These are the activations of a small neural network, seen along a few directions. Each row is one input.
In each table, some parts of the input vary, and every possible input appears once, in random order.
A made-up example of a description, with smaller parts first: line(4) and (point or line(9) or (values(3) and ring(8))).
Shared parts are said once, and a part with two or three values counts as separate values.

Other details of the inputs vary at random and push rows far along two fixed directions, the same in every table; ignore that.

A family of inputs:
row 1: [-15   7  31   5  25  17  18  -1 -11   0  -2  17  13 -14  -5 -21]
row 2: [ 26   3 -32 -16 -11  -6 -17   4   3 -17   2   1 -16   9   5  28]
row 3: [ 16 -13   9 -20  -1 -36  13  29  -7  31   0 -11 -16  23 -19   3]
row 4: [-15  -2  28  10  17  10   3  -8 -30  15  -1  11  16 -19 -17 -18]
row 5: [-23   6  31  10  20  18  22  -6  -1  14  -5   8  24 -10  -8  -8]
row 6: [ 10   1 -39   3 -20   4 -16 -16  22 -34   5  -3 -11  -7  33   7]
row 7: [-14  -2  30   0  22   8   0   0  -4   1  -7  -2  10 -12  -6 -15]
row 8: [ 16 -18  -8 -20  -9 -51   6  21   7  39  -8  -6 -14  33 -17   6]
row 9: [-25  10  35   8  26  32  20  -6 -14   4  -6   7  19 -22 -10 -14]
row 10: [-33   9  42   9  22  27   8  -1 -15   0  -7   4  18 -21  -7 -14]
row 11: [ 10   6 -35   9 -26  20 -14  -5  -4 -34  13 -12 -14  -4   6   7]
row 12: [ -9  17 -11  19 -15  29 -18 -16  17 -29   1  -2   3 -16  26   9]
row 13: [ 13  -9  -7  -8 -13 -30   5  17   7  21   8  -9 -11  22  -6  10]
row 14: [  9   4 -40   8 -21  11 -30 -18  28 -35   4 -12 -16  -3  34  12]
row 15: [ 14   6 -33   5 -23   8 -25  -5   4 -20   7  -3 -21 -12   7   6]
row 16: [-21  -3  22  17  12  10   2 -14 -20  17   4  13  25 -15 -12 -15]
row 17: [ 21 -12  -2 -27   6 -47   8  19   3  32  -6   2  -2  40 -14  23]
row 18: [  1  -5   8   5  -6  -8  10   6  -4  11   7  -5  12  13 -15  -2]
row 19: [  1   8 -22   9  -6  28 -16 -17   7 -43   5   2  -4 -30  26  -5]
row 20: [ 18 -14  -4 -26   1 -46  23  19  13  28 -13   0 -14  43   0   2]
Each input here is: values(2) and (point or line(4) or ring(5)).
- The inputs of row 3 and row 13 match in every part but the values(2) part. If row 4 is changed in the same way as row 3 into row 13, which row does it become? => row 16

A family of inputs:
row 21: [ 39  -9 -41 -18 -24 -28 -18  11   8  -8   5 -12 -38  17  10  11]
row 22: [-46   3  45  18  34  30  19 -17  -3  -3  -4  12  37 -27   7 -19]
row 23: [ -2  16 -26  18 -16  39 -37 -19  -4 -46  12   4  -2 -34  15  11]
row 24: [ 43  -2 -45 -20 -23 -17 -11   8   4  -6  -2  -9 -30  27   5  25]
row 25: [ 24  -5 -35 -21 -21 -28  -1  -2  32 -11 -11 -16 -24  35  38  13]
row 26: [  9 -15  27 -17  10 -35  24  26 -15  35  -8  -8  -3  16 -29 -15]
row 27: [  2 -11  36 -31  25 -33  31  16  -2  26 -24  -5  -2  28  -1 -13]
row 28: [  1  20 -26  22 -21  46 -18 -12  -1 -46  23   3  -8 -32  16   5]
row 29: [-39   4  41  33  15  30   4 -12 -17   9   8   4  37 -32 -20 -22]
row 30: [ -9  17 -15   5   3  42 -13 -19  15 -42  -4  -1  -5 -31  35   3]
row 31: [-15  17 -24  19 -12  42 -16 -28  30 -47   1   6   0 -22  37   0]
row 32: [ 11 -15  23 -19  18 -36  13  17 -21  43  -9   4  -6  17 -27 -11]
row 33: [  0 -10  33 -28  25 -32  29  21   1  24 -27  -2  -4  30  -5 -19]
row 34: [ 39  -3 -46 -22 -25 -27 -18   6   1  -5  -5  -2 -30  19   8  22]
row 35: [-18  20 -27  18  -8  41 -15 -30  30 -44   2   1   0 -26  36   6]
row 36: [  8 -12  29 -20  18 -28  15  26 -15  35 -10  -6   2  26 -32   5]
row 37: [-11  22 -23   9  -3  46 -16 -24  20 -51  -3   0 -11 -31  34   4]
row 38: [  5 -14  30 -16   8 -33  14  25 -16  39 -14 -13  -4  18 -29 -10]
row 39: [ 32 -11 -45 -10 -28 -33 -17   5  18  -2  10 -11 -28  23  12  13]
row 40: [-35   3  38  31  16  27  13 -11 -16   4  14   9  37 -34 -20 -26]
row 41: [-14  17 -25  22 -11  40 -15 -28  25 -50   3   3   2 -18  41  -7]
row 42: [ 42  -4 -42 -20 -23 -20  -9  14  10 -13   4 -13 -30  25   5  23]
row 43: [-29   6  40  16  29  27   5  -5 -28  -6  10  21  33 -40 -22 -18]
row 44: [-36   6  40  29  24  35   4 -10 -16   5  12  11  43 -24 -23  -7]
row 45: [ -1  13 -24  22 -15  41 -39 -21  -3 -41  16  -1 -10 -35  16   1]
row 46: [-46   6  57  29  25  28  15  -1 -22  21  11  13  42 -23 -28 -16]
row 47: [ -2 -19  26 -10  12 -41   7  17  -7  47  -4  -4   4  24 -25  -6]
row 48: [ 30  -3 -43  -9 -36 -25  -5  12  19  -2  11 -12 -26  28  11  22]
row 49: [  2 -15  17 -15  12 -42  16  13 -12  45  -8  11  13  24 -26   2]
row 50: [ 28  -6 -33 -29 -15 -22  -3   6  21 -16 -18 -17 -37  24  35  16]
row 51: [-36   3  36  25  24  22   7 -11 -18   1  15  23  43 -34 -20 -15]
row 52: [  9  -8  25 -18  10 -27  25  25 -20  43  -8   3  -4  23 -27  -3]
row 53: [ 33  -7 -48  -7 -38 -27 -11   1  13   5  -1 -14 -26  25  10  14]
row 54: [-34  12  47  23  20  39   6   0 -27   2   9  10  26 -32 -21 -14]
row 55: [-34   2  34  29  24  27   2 -19 -22  12  13  22  35 -33 -19 -23]
row 56: [ 40  -4 -44 -16 -33 -22 -12   6   3  -2  -6 -16 -36  19   8  11]
row 57: [ -5  19 -33  31 -27  45 -20 -24   3 -32  22   8   3 -25  18  10]
row 58: [  1 -19  36 -15  24 -42  34  26  -8  50  -2   2  19  32 -38  -2]
row 59: [ -1 -10  34 -30  25 -30  28  21   6  28 -29   1  -7  25  -9 -12]
row 60: [ 26  -7 -43 -12 -31 -32 -24   6  16  -2   0 -11 -20  26  10  28]
row 61: [  6 -14  18 -12  14 -32  23  15  -9  45  -5   4  13  31 -29   5]
row 62: [-15  16 -26  16  -6  42 -17 -28  27 -43   3  -1   3 -28  42   8]
- What is each input in this table made of? => values(2) and (ring(6) or (values(3) and ring(5)))
- The inputs of row 25 and row 27 match in every part but the values(2) part. If row 46 is changed in the same way as row 25 into row 27, which row does it become? => row 54
- The inputs of row 28 and row 48 match in every part but the values(2) part. If row 30 is changed in the same way as row 28 into row 48, which row does it become? => row 62
- Which other rows does row 55 become when the values(3) part takes its other values? List them by row number. => row 39, row 47
- Which other rows does row 47 become when the values(2) part takes its other values? List them by row number. => row 45

A family of inputs:
row 63: [ -4 -11  29  -8  24 -20  13   8 -21  24  -3  11  16   0 -25 -11]
row 64: [ -3   9 -21  20 -21  24 -23 -14  -1 -21  10  -1  -7 -24  10  -2]
row 65: [ 23  -5 -17 -18  -9 -22  -9  15   2   9  -2  -7 -20  22  -5  20]
row 66: [  0  -7  36 -11  21 -13  26  18 -23  27  -4   4  11   6 -30 -12]
row 67: [  6   6 -19  13 -17  20 -24 -10  -6 -29  10  -6 -10 -24   9  -4]
row 68: [ 26  -9 -34  -4 -33 -25 -14   7  13   2   5 -18 -24  22   5   8]
row 69: [ -4  -9  15 -21  18 -20  23   7  21  10 -18  -3  -7  11  14  -8]
row 70: [ -1  16 -30   3 -12  31 -18 -27  26 -46 -11  -7 -10 -12  43   7]
row 71: [-36   9  35  28  20  38   2 -11 -18  -1  14  11  37 -33 -17  -6]
row 72: [-11 -12  31  -3  20 -24  18   7 -15  38   0  10  22   9 -24  -8]
row 73: [ 10  17 -40  16 -28  34 -19 -15   6 -35  13   2 -12 -18  18  12]
row 74: [ 32  -6 -38 -16 -18 -26 -16   3   6  -1   1  -1 -25  21   8  16]
row 75: [ 30  -3 -20 -18 -14 -21   2  14   0   8  -2  -5 -25  25  -2  11]
row 76: [ -3  -7  24  -2  10 -13   4  10 -16  24  -2  -1  -1   2 -19 -14]
row 77: [-27  11  11  27  11  36  -9 -22 -14 -12  12  23  28 -39  -5 -10]
row 78: [-13  10   8  16   8  34 -13  -8 -14 -23  11   6  14 -32  -7   1]
row 79: [-23  -4  43 -17  31 -19  33  12  11  17 -19   4   8  12   0 -18]
row 80: [ 11  13 -39  21 -29  31 -17 -15  10 -36  19  -3  -6 -12  15  10]
row 81: [ 11  -6  -9 -24  -3 -20   8   6  23  -3 -25 -11 -18  32  26   8]
row 82: [  1  -4   7  -8   2 -16   3  14  -5  22  -4   0   0  10 -17  10]
row 83: [ -9 -13  28   1  19 -23  16   7 -11  34   2  10  23  11 -28 -10]
row 84: [ 14  -6 -18 -27   2 -24   9   4  26   3 -24 -15 -23  25  26   6]
row 85: [ -1   0   3 -17   7 -10  10   7  21  -5 -17  -6  -7  18  23  -2]
row 86: [-33   9  30  31  17  38  -1 -11 -13  -5  16  11  36 -31 -19  -7]
row 87: [-14  12   5  25  -2  37   2 -13 -10 -15  16   7  17 -24  -1  -3]
row 88: [ 18 -10 -18  -7 -23 -28  -6   9   3  14   1 -16 -18  20   1   6]
- What is each input in this table made of? => ring(6) or (values(4) and line(5))
- Which other rows does row 78 become when the values(4) part takes its other values? List them by row number. => row 63, row 66, row 67
- Which other rows belong to the same alternative as row 85? List them by row number. => row 69, row 70, row 79, row 81, row 84

A family of inputs:
row 89: [-14  -6  35 -10  27 -16  22  11  -6  27  -9  10  17  10 -17  -7]
row 90: [-27  12  11  24  12  41  -6 -23  -1 -20   6  11  24 -32   6  -7]
row 91: [ 13   3 -33  -3 -25   0 -17  -4  17 -21  -1 -13 -21   4  25  12]
row 92: [-15   3  27   3  18  15  11   0  -9   0  -4   3  14 -11  -6  -8]
row 93: [  4  -8  13  -1   2 -15   3  10 -14  20   3   2   4  10 -20  -2]
row 94: [ 23  -6 -22 -20 -14 -29   6  12  16   6  -6  -6 -21  30   9  11]
row 95: [-23   4  26  12  16  18   9  -5  -3   3  -1   2  19 -12  -6  -9]
row 96: [ 24   3 -40   1 -30  -1 -21  -1   2 -13   7  -6 -19   7   7  15]
row 97: [-18  13  -9  22  -3  38 -19 -25   3 -34   8   7  10 -34  20  -3]
row 98: [ 17  -9   0 -21   1 -29  14  13   2  16 -11  -6 -11  24  -1   1]
row 99: [ -7 -10  32  -1  17 -19  12  12 -19  32   4   3  18   7 -31 -10]
row 100: [-27  16  15  22  10  44  -1 -15  -2 -25   9  10  20 -31   6  -6]
row 101: [ 22  -8 -21 -23  -8 -30  -5  10  13   5 -11  -8 -25  24   8   9]
row 102: [ 11 -11  -1 -17  -4 -33  11  12   6  19 -10  -8 -12  23   2  -3]
row 103: [ -7   5   5   4   4  15  -4  -3   3 -11  -2  -2  -2 -11   5  -5]
row 104: [ -9  17 -14  28 -12  44 -20 -21 -10 -28  19   8   6 -36   3   2]
row 105: [ 10  -1 -13  -6  -7  -5  -3   0   9  -7  -3  -4 -15   5  10  -3]
row 106: [-10  -8  35 -13  29 -15  21   9 -12  26 -12   7  15   7 -17  -8]
row 107: [-13  -8  35  -4  22 -14  25   8  -5  31  -8   3  16  10 -17 -15]
row 108: [ 23   0 -40   2 -28  -4 -21  -2   8 -17  12  -8 -16   2   7  17]
row 109: [ 24   0 -41   0 -27  -4 -18   1   5 -11  12  -7 -20   3   8  18]
- What is each input in this table made of? => ring(6) or (values(3) and ring(5))
- Start at row 92 and move only the ring(5) part, one step at a time. The first step leads to row 100. Which rows follow, in order? => row 95, row 91, row 103
- Which other rows belong to the same alternative as row 99? List them by row number. => row 93, row 96, row 104, row 108, row 109

A family of inputs:
row 110: [  3   0   2 -13   5  -5   4   8  10  -4  -7  -6  -4  13   4  11]
row 111: [-28   5  42  14  28  27  18  -7 -17  -2  -4   9  19 -26  -3 -31]
row 112: [ 24   3 -27   5 -28   5 -20   5  -9 -12  12 -12 -23  -4  -3   7]
row 113: [ 25 -19  -5 -36   2 -54   2  21   1  28 -21  -9 -28  28  -2  -4]
row 114: [-21 -10  32   6  12 -13   7   0  -7  30  -5  -1  20   3 -17 -11]
row 115: [  1  -4   8 -13   5 -18  22  14   8  23  -7  -1   1  25  -7   8]
row 116: [-14   3  38  -5  32  12  25   2 -13   9  -9  13  19  -6 -12 -14]
row 117: [ 27 -15  -6 -41   8 -51   4  19   2  25 -19   0 -24  32  -5  11]
row 118: [-10  12 -25  28 -11  36 -19 -30   6 -34  24  15  19 -28  13   6]
row 119: [ -1   6 -16   5 -11  15 -13  -3  15 -26   1 -12 -13  -6  22   1]
row 120: [-7 -2  1  3  3 -3 -4 -3  1  9 -1  3 12  5 -3 10]
row 121: [  6   9 -36  12 -31  17 -12  -9  22 -26   6 -11 -17  -2  28   8]
row 122: [-16   9  35  18  19  30   5   3 -36   4  12  14  26 -30 -36  -8]
row 123: [ 10   2 -43  16 -31   3 -22 -18  17 -24  18  -3  -8  -6  20   5]
- What is each input in this table made of? => values(2) and (point or line(6))
- The inputs of row 112 and row 122 match in every part but the values(2) part. If row 111 is changed in the same way as row 112 into row 122, which row does it become? => row 116
- Which other rows does row 110 become when the line(6) part takes its other values? List them by row number. => row 115, row 116, row 117, row 118, row 120
- Which other rows does row 120 become when the values(2) part takes its other values? List them by row number. => row 114
